A small network was shown many inputs. Here are its activations along a few directions, one row for each input.
Each table varies a few parts of the input and shows all the possible inputs, shuffled.
Descriptions start from the smaller parts, as in this example, which fits no table here: one of 4 places along a line, together with either a single point or one of 11 places around a ring or (one of 2 separate values, together with one of 8 places around a ring).
Shared parts are said once, and a part with two or three values counts as separate values.

Other details of the inputs shift rows strongly along two fixed directions, in all tables alike. That doesn't count.

Table:
row 1: [  2  22   8  -6  17  -1  18  19  -1   1 -16]
row 2: [  3 -15  -6  -4 -10  -6 -20   3   4  10  15]
row 3: [ -6  20  11  12  19  13  15  12  17 -18 -13]
row 4: [-12   9  11  10  18  17  16  29   8 -15 -11]
row 5: [  2   2  -6 -10  -4  -4 -16 -23   5 -11  26]
row 6: [  2 -10  -7   4  -2  13 -24 -15  19 -25  46]
row 7: [ -1 -10  -5  -7  -2  -9  -2 -22   2  -5  16]
row 8: [ -6  17  -2  25  12  14  17   7   0  -4 -18]
row 9: [  3 -22  -4  -8 -32  -5 -10 -13 -13  11  -6]
row 10: [  0  -3  -4  -9  -3  22 -37  -6  12 -19  40]
row 11: [  2 -30  -1  -7 -38 -14   3 -16 -20  22 -26]
row 12: [  3 -20   2  -3 -20 -10  -2 -30   0   7 -10]
row 13: [ -8  22   4  25  44  21  -3  40  12 -14  14]
row 14: [ -1  -3  -4  -8   6   0 -12 -21  10 -14  31]
row 15: [ -1 -20   6 -10 -10   7 -20 -18   3  -1  16]
row 16: [  9  -5 -11  -4  -8   0 -12 -17 -15  15  27]
row 17: [  0  12   6  -1  17  -2  26  23  -3   0 -10]
row 18: [-11  28  -4  24  44  18  14  22   6 -31  17]
row 19: [ -7  19  -5   7   9  -7  31  15  -4  -7 -25]
row 20: [  2 -12 -11   2 -28 -22  11 -34 -29  28 -18]
row 21: [  3  -6   5  -8   0   1 -30  -2  12   5  25]
row 22: [ -2  29  12  -2  33  10  19  29   8 -10  -3]
row 23: [  5 -22  -9   0 -29 -11  -2 -24  -4   6  -5]
row 24: [  3  -9 -11  15   5  16 -28 -18   7 -22  47]
row 25: [  1 -19  -4   4 -26   2 -11 -22 -21  21  -5]
row 26: [  6 -12   0  -5 -26 -10  -7 -28  -2   7 -11]
row 27: [  4  -8 -10  -9 -24 -21   0 -25 -13   7  -4]
row 28: [ 10   4  -7 -18   1   4 -21  -6   3  -4  33]
row 29: [ -3  -8  12   9 -12 -21  47  -3 -14  21 -77]
row 30: [ -8  32  10   7  39  21  -7  42  27 -18   9]
row 31: [  1  -6  -4  -6  -6  20 -36  -4  11 -20  43]
row 32: [  5 -24   1  -7 -21 -18 -12  -6  -5  24  -2]
row 33: [  1 -22  -4   6 -10   9 -23 -16 -13   0  21]
row 34: [ 10 -29  -1  -5 -57 -39  19 -36 -30  38 -64]
row 35: [ -6  11  11   1  -4 -25  48  -1 -17  18 -66]
row 36: [-10  13  19   5  12  10  20  21   2  -3 -34]
row 37: [-14  16  13   9  36  31   6  32  21 -29   9]
row 38: [-11  20   1  10  25   2  27  19   8 -20  -6]
row 39: [  4   1 -10  -2  -4  16 -32 -17  19 -23  40]
row 40: [ -8  32  -2   4  24   5  19  17   8 -19 -12]
row 41: [  7 -13  -3  -8 -21 -13 -21  -4  -3  18   2]
row 42: [  2 -14   2  -6   3   0 -26  -1  12   4  27]
row 43: [ -5  18   2  19  19  10   6  27   0  12 -13]
row 44: [  4 -26   7 -12 -23 -25  -4 -16 -10  36 -26]
row 45: [ -3  14   1   7  13   2   7  36   7   2 -15]
row 46: [  6  -5   1 -16   8   3 -14 -10   6  -3  34]
row 47: [  0  11   9  -3  22  -1  25  20   0   0 -12]
row 48: [  4  16   4  -4   6 -10  28  21 -12   9 -32]
row 49: [  1  -8   4  -9 -10  11 -27 -11   5  -7  20]
row 50: [-10  18  -3   9  15  -5  35  18   0  -9 -25]
row 51: [ 12 -13  -9 -16 -23 -17  -1 -11 -17  18   1]
row 52: [  1  10   1  -2   7  -9  34  23 -10   9 -29]
row 53: [  1   9   4  11  16  -7  31  16 -23  13 -28]
row 54: [  6 -13 -13   0 -21   1 -17 -19   5  -9  19]
row 55: [  4   1  -6  -9   3  10 -43   2  18  -6  41]
Each input here is: one of 5 places around a ring, together with either one of 2 separate values or one of 9 places around a ring.
Q: The inputs of row 5 and row 1 match in every part but the place on the ring of 5. If row 50 is changed in the same way as row 5 into row 1, which row does it become?
A: row 52
Q: The inputs of row 9 and row 51 match in every part but the place on the ring of 5. If row 10 is changed in the same way as row 9 into row 51, which row does it become?
A: row 28
Q: Which other rows agree with row 3 in the place on the ring of 5? List them by row number.
A: row 6, row 8, row 12, row 23, row 24, row 26, row 29, row 34, row 39, row 54

Table:
row 56: [ -2   9  -2   2  35  17  -7  -9  12 -31  52]
row 57: [ -6  27  -7  20  20   1  35  11 -11 -11 -12]
row 58: [  5 -14 -14 -16 -20  -4 -28 -41  16 -20  43]
row 59: [ 10 -29  11 -25 -21 -17 -13 -16 -10  32   1]
row 60: [ -9  26  10   6  45  20  25  15  18 -33  13]
row 61: [  4  -7 -13   3   3  -5   1 -23 -11  -5  29]
row 62: [  7   7  -3  -6  -5  -1 -11  19   3   9  -1]
row 63: [  3   9 -20   8  -6  -3   4 -16 -11  -8  11]
row 64: [ 12 -21 -15 -16 -47 -21 -15 -55  -6   6   6]
row 65: [-24   7  10  44  23  50   1  16  27 -48  -3]
row 66: [  5  -6 -11  -7  -3   2 -39  -3  -6  10  48]
row 67: [ -1   8  19  -5  -8 -23  33  28  -7  28 -77]
row 68: [  8 -32  -7 -21 -33 -18 -16 -51  -3   0  23]
row 69: [ 16 -42  -1 -19 -40 -35  -4 -21 -39  60 -23]
row 70: [  0  10  11  -4 -13 -19  27  24  -7  30 -71]
row 71: [ -3   2  21  -9  -4 -20  34  27 -10  27 -66]
row 72: [  0  19 -17   4  13  18 -12  -3  18 -38  43]
row 73: [ -6  36  -3  13  36  21  -5  49  15 -11  13]
row 74: [-21  -4  26  38   8  32   9  41  11  -2 -59]
row 75: [  3  -5   8 -10  17   4 -18   7   2   4  29]
Q: What do these inputs look like to the network?
A: one of 2 separate values, together with either a single point or one of 9 places around a ring
Q: The inputs of row 68 and row 71 match in every part but the choice among 2 separate values. If row 57 is changed in the same way as row 68 into row 71, which row does it become?
A: row 66
Q: Which other rows does row 64 become when the choice among 2 separate values takes its other values? List them by row number.
A: row 70

Table:
row 76: [  3  16  -5  -3  20  13 -19  34   9  -1  35]
row 77: [ -3  13  -6  -4  10  14  -2  -7  27 -41  28]
row 78: [  3  25 -21   5  12  10  -1   0  11 -34  34]
row 79: [  0 -20  22 -11 -18 -26  27 -12 -18  33 -58]
row 80: [ -3   8  15  -9  17  17 -16   8  27 -23  25]
row 81: [  7   4  -8  -5 -30 -33  28 -13 -29  32 -57]
row 82: [ -4 -24  -4  22 -46 -23  30 -32 -21  18 -71]
row 83: [ 11 -34 -21 -10 -23 -17 -20 -56 -22   2  50]
row 84: [  8 -39  -7 -24 -45 -17 -22 -65  -2  -7  30]
row 85: [ -5  36   7   3  20   1  19  38  10  -8 -33]
row 86: [  5  -9  -3  -1 -22 -38  37 -19 -42  46 -53]
row 87: [ -5  36  -8  17  25   2  45  22  -5 -15 -19]
row 88: [ 12 -21 -25 -20 -43 -18 -31 -53  -3 -10  39]
row 89: [ -4  23   7   8  33   2  23  53  -5  14 -17]
row 90: [ -7  -2   4  24  12  38 -26  13   8 -17  23]
row 91: [ -6 -23   4  20 -33  -6  23 -19 -34  30 -66]
row 92: [ -5  12  12   6  32  -1  25  47 -10  16 -25]
row 93: [  0   9   2   4  32  12 -11  14   3  -8  37]
row 94: [  0  28   3   1  15  -1  17  51   0  11 -33]
row 95: [ -6  38  -3  14  28   4  34  28  -4  -2 -21]
row 96: [  2   6   8   0  30  15 -11  11  15 -11  30]
row 97: [ -2 -24  10  -6 -27 -32  47 -33 -25  19 -62]
row 98: [ -6   7   8  -9  12  13  -8  -7  22 -26  22]
row 99: [  7 -41   0 -25 -33 -15 -28 -59  -6  11  28]
row 100: [ -4  16   0  -7  14  16 -11   1  28 -28  24]
row 101: [ -2   8   1   2  30  15  -4   0  13 -19  32]
row 102: [ 17 -31 -13 -16 -31 -22 -33 -39 -23  32  37]
row 103: [ -3 -19   8  19 -37 -17  11  -8 -15  33 -71]
row 104: [-17  13   3  39  17  28  35  18  -5 -25 -33]
row 105: [ -5  25   8  -4  12  -2  15  49   8   5 -37]
row 106: [  0   2  -5   3  20  10   5 -12   9 -27  33]
row 107: [  1   4   8 -16   7  12 -23  23  27  -9  18]
row 108: [-10   7  27  -3  25   4  24  40   9   6 -34]
row 109: [-10   2  -6  24   2  23 -21  -5  20 -23  15]
row 110: [ -7  -7   2  17   0  23 -33  23  23  -8  13]
row 111: [ -4  12  -5   6  33  12  -4   3   2 -16  38]
row 112: [ -3  -1  16 -16  10  13 -19  20  24 -10  19]
row 113: [  7 -54  -5  -1 -45  10 -57 -25 -14  24  29]
row 114: [ 19 -21 -15 -17 -31 -15 -39 -32 -14  24  42]
row 115: [  0  39   2   8  22   3  21  39   3  -2 -28]
row 116: [ -1  21 -10  -5   8   7 -13   1  16 -22  21]
row 117: [  1   0   9  -5  28  16 -17  26  17  -5  32]
row 118: [  5 -10  13 -15 -29 -27  21  -7 -11  30 -64]
row 119: [ 14 -29 -26 -11 -33 -21 -18 -57 -23  10  48]
Q: What do these inputs look like to the network?
A: one of 4 places along a line, together with either one of 2 separate values or one of 9 places around a ring
Q: The inputs of row 77 and row 100 match in every part but the place on the line of 4. If row 87 is changed in the same way as row 77 into row 100, which row does it become?
A: row 95
Q: The inputs of row 116 and row 85 match in every part but the place on the line of 4. If row 111 is changed in the same way as row 116 into row 85, which row does it become?
A: row 93
Q: Which other rows agree with row 113 in the place on the line of 4? List them by row number.
A: row 76, row 89, row 92, row 94, row 105, row 107, row 108, row 110, row 112, row 117
Q: Which other rows does row 90 become when the choice among 2 separate values takes its other values? List them by row number.
A: row 103
Q: Which other rows does row 104 become when the choice among 2 separate values takes its other values? List them by row number.
A: row 82

Table:
row 120: [  9   5 -15  -8   8  10 -52  -7   7  -4  67]
row 121: [-10   8  15   5   2 -10  49  -8 -10   5 -59]
row 122: [-14   6   7  23  29  29   0  42  17 -17   9]
row 123: [-10  17   7  13  11  11  23  30  16 -21 -43]
row 124: [-15  17   1  23  22  13  45  21  -7 -17 -25]
row 125: [  9 -30   8 -20 -20   2 -43 -26   8  13  33]
row 126: [ -7  12  -7   3   9  26 -24   1  31 -50  47]
row 127: [-12  12  21  14  26  13  25  20  14 -14 -41]
row 128: [  7  -6  -4 -21 -28 -39  22  -5 -16  30 -38]
row 129: [ -3   9  20 -11  11 -20  33  18 -13  27 -55]
row 130: [  1 -35 -11   2 -25   4 -27 -36  -9  -9  40]
row 131: [  2  12  16  -3  11 -24  49   2 -12  14 -51]
row 132: [ 12 -46  -3 -10 -42 -10 -26 -22 -21  34  12]
row 133: [ 11 -19 -17  -4 -41 -32   9 -52 -34  34 -27]
row 134: [-11  23   4  27  29  28 -11  33  22 -14   3]
row 135: [ -6  26  16  -3  37  -7  33  28   7   3 -24]
row 136: [  5 -22 -13   2 -48 -26   6 -54 -33  30 -30]
row 137: [-13  31  -1  30  29  26   3  16  13 -31   6]
row 138: [ -5  23   7   1  19  23  -4  43  28 -19   3]
row 139: [ 11 -26 -15 -16 -13 -13 -25 -20 -12  13  51]
row 140: [ -8  13   1   4 -13 -12  48   3  -7  -2 -61]
row 141: [  2  18  -8 -18  19  15 -31  22  25 -26  53]
row 142: [ -5  16   7   8  34  25   2  47   5 -11  16]
row 143: [-12   8   3  26  30  31   6  31  13 -30   7]
row 144: [ -3  27   6  -6  23  18  -3  45  21 -19   6]
row 145: [  1 -27   3 -10 -20   0 -30 -47   5 -10  32]
row 146: [ 10 -29   1 -20 -36 -34  16 -54 -24  29 -28]
row 147: [ 11  -4  -4 -15 -29 -37  30 -15 -18  18 -39]
row 148: [  1  20 -16  -6  17  20 -14  -1  28 -46  55]
row 149: [ -3 -26  19  -3 -23 -18   7 -12  -6  33 -51]
row 150: [ 16 -36 -15 -13 -33 -29  -5 -41 -29  21  20]
row 151: [ -4  31   9  14  25   9  14  41  -3  10 -30]
row 152: [  8  -2  -8   3   0  23 -56  -4  16  -5  61]
row 153: [  0  38  -2  19  30  -3  34  22  -4  -4 -23]
row 154: [ 10 -25   7 -27 -16  -3 -41 -24   1  14  36]
row 155: [  7  -1  -6  -3 -18 -34  16 -12 -28  43 -36]
row 156: [ 10 -32 -11   4 -41 -10 -32 -45 -14  19   0]
row 157: [ -9  19  -3  17  28   7  46  23  -8 -13 -21]
row 158: [  0 -13  -7  -7 -12  18 -52  -3  32 -22  54]
row 159: [  7 -13 -12 -13   8  11 -41   1   1  -7  71]
Q: The inputs of row 152 and row 138 match in every part but one. If row 137 is changed in the same way as row 152 into row 138, which row does it become?
A: row 126
Q: The inputs of row 140 and row 124 match in every part but one. If row 147 is changed in the same way as row 140 into row 124, which row does it become?
A: row 150
Q: What do these inputs look like to the network?
A: one of 4 separate values, together with one of 10 places around a ring
Q: A walk changes only the place on the ring of 10. It starts at row 154 and steps to row 125. List the rest of the walk in order.
A: row 149, row 127, row 145, row 121, row 146, row 131, row 135, row 129
Q: Which other rows does row 120 become when the choice among 4 separate values takes its other values? List them by row number.
A: row 129, row 141, row 159
